Each row below is a small network's average activation on inputs in which a field has the value named, seen along a few directions.
Values that are neighbours, or in one group, have similar rows; names and order tell nothing.
(in the rows, 500 means zero)
Strong random noise was added to every row along 14 fixed directions; ignore it. To show where, here is one row again and again, with new noise each time:
[307 541 626 586 633 529 618 481 569 399 460 768 605 152 652 608 455 682
 666 537 544 488 516 655]
[571 420 362 630 633 661 520 647 514 494 667 328 365 438 548 682 525 418
 481 492 476 421 620 509]
[549 398 623 385 505 479 434 573 694 799 620 639 527 723 539 671 740 554
 394 357 451 534 467 406]
[320 562 333 275 262 375 434 692 414 394 492 359 421 560 512 194 553 382
 570 441 440 368 801 502]
[235 569 629 368 306 657 461 654 409 582 657 517 568 397 338 504 455 282
 484 480 436 438 469 657]
[400 612 516 723 743 793 607 498 382 525 505 519 632 319 371 588 309 321
 358 735 499 442  50 627]
[417 676 704 296 510 497 452 515 533 575 444 789 817 535 664 471 648 600
 486 475 366 464 319 462]
[597 542 519 379 396 410 432 478 510 332 474 376 673 580 596 489 607 627
 548 485 465 563 490 350]
[600 573 273 510 262 576 551 299 443 359 599  60 475 501 578 584 422 291
 611 547 432 647 441 431]
[645 434 549 527 410 327 558 185 592 398 642 258 304 784 609 340 451 545
 604 635 492 587 288 152]
[535 654 431 576 550 432 476 454 509 478 379 539 540 415 503 335 461 527
 542 547 602 512 535 457]
[481 417 193 419 407 582 590 521 403 350 481 289 506 482 622 641 513 427
 546 500 371 453 595 695]
[587 419 624 872 661 490 474 574 674 561 569 441 389 595 329 455 402 532
 419 550 707 477 386 181]
[371 535 587 384 463 577 447 421 598 618 647 508 491 563 693 578 560 485
 450 437 548 561 426 370]
[476 534 510 519 659 585 571 616 474 516 491 517 633 442 424 632 557 483
 364 587 464 490 273 621]
[432 279 417 536 322 601 429 418 542 615 414 597 648 629 501 576 433 484
 575 432 440 451 491 488]


Values of W:
w5: [675 494 592 511 345 335 602 428 587 458 600 448 452 558 526 542 625 512
 705 502 255 546 474 432]
w15: [631 527 599 650 561 553 537 560 649 496 493 468 685 539 621 709 557 587
 472 424 523 582 384 278]
w20: [541 371 529 235 637 449 515 398 376 451 674 419 449 347 421 575 712 577
 573 738 383 666 356 667]
w7: [556 387 580 474 449 566 426 254 433 480 570 484 456 610 536 524 442 518
 502 550 442 521 333 438]
w2: [747 366 414 397 752 583 357 418 278 542 397 634 630 488 369 534 601 564
 435 635 310 462 398 674]
w22: [570 578 369 760 658 617 290 838 522 668 385 584 579 541 470 202 470 303
 516 426 457 255 745 149]
w10: [520 436 658 421 542 622 721 418 373 413 840 382 253 537 543 626 391 408
 515 653 332 426 293 684]
w11: [687 339 366 453 617 671 363 398 383 703 332 710 615 681 540 602 508 525
 366 451 413 418 475 598]
w12: [440 472 338 347 428 645 531 429 459 424 572 386 471 625 884 597 480 452
 504 436 403 412 559 509]
w6: [651 483 602 464 340 723 305 392 511 637 415 660 885 639 512 749 492 592
 429 344 478 510 381 460]
w17: [456 304 448 359 630 556 317 414 516 814 615 549 289 661 541 412 561 441
 401 498 573 548 556 345]
w4: [460 499 565 431 667 447 492 593 500 434 469 654 525 403 601 432 593 709
 515 527 542 435 582 506]
w3: [520 442 474 630 601 464 485 519 540 434 428 407 484 491 375 581 515 558
 367 525 636 582 403 461]
w18: [258 320 416 386 430 606 424 603 436 710 499 409 543 575 236 481 499 270
 347 522 532 586 368 507]
w8: [638 603 392 349 854 609 380 364 360 510 458 543 544 418 721 482 579 577
 400 592 539 570 486 474]
w21: [575 486 678 611 560 512 594 609 494 399 556 484 575 354 375 637 495 521
 563 521 413 563 447 523]
w13: [729 432 249 578 501 520 559 383 435 638 342 596 417 797 619 375 411 373
 542 463 242 302 570 496]
w19: [323 489 463 338 383 488 613 578 406 293 531 429 448 574 678 477 517 427
 535 470 234 326 511 603]
w14: [492 390 706 592 593 521 389 359 592 641 587 660 497 351 475 594 525 535
 633 513 501 660 485 340]
w9: [614 317 558 472 617 548 320 389 591 699 752 484 235 649 684 547 621 502
 513 402 483 550 671 189]
w16: [730 592 511 358 507 529 400 311 387 359 508 467 519 578 705 547 514 654
 446 486 491 470 528 525]
w1: [626 535 598 560 425 361 433 437 680 506 564 486 472 388 514 600 620 622
 648 407 583 664 682 376]
The values of W form a ring.
Q: List every value one step from w22, in the order listed.
A: w10, w18
Q: List every value one step from w7, in the order listed.
A: w3, w19
Q: List every value one step from w21, in the order listed.
A: w8, w13
Q: List every value one step from w1, in the order listed.
A: w5, w6
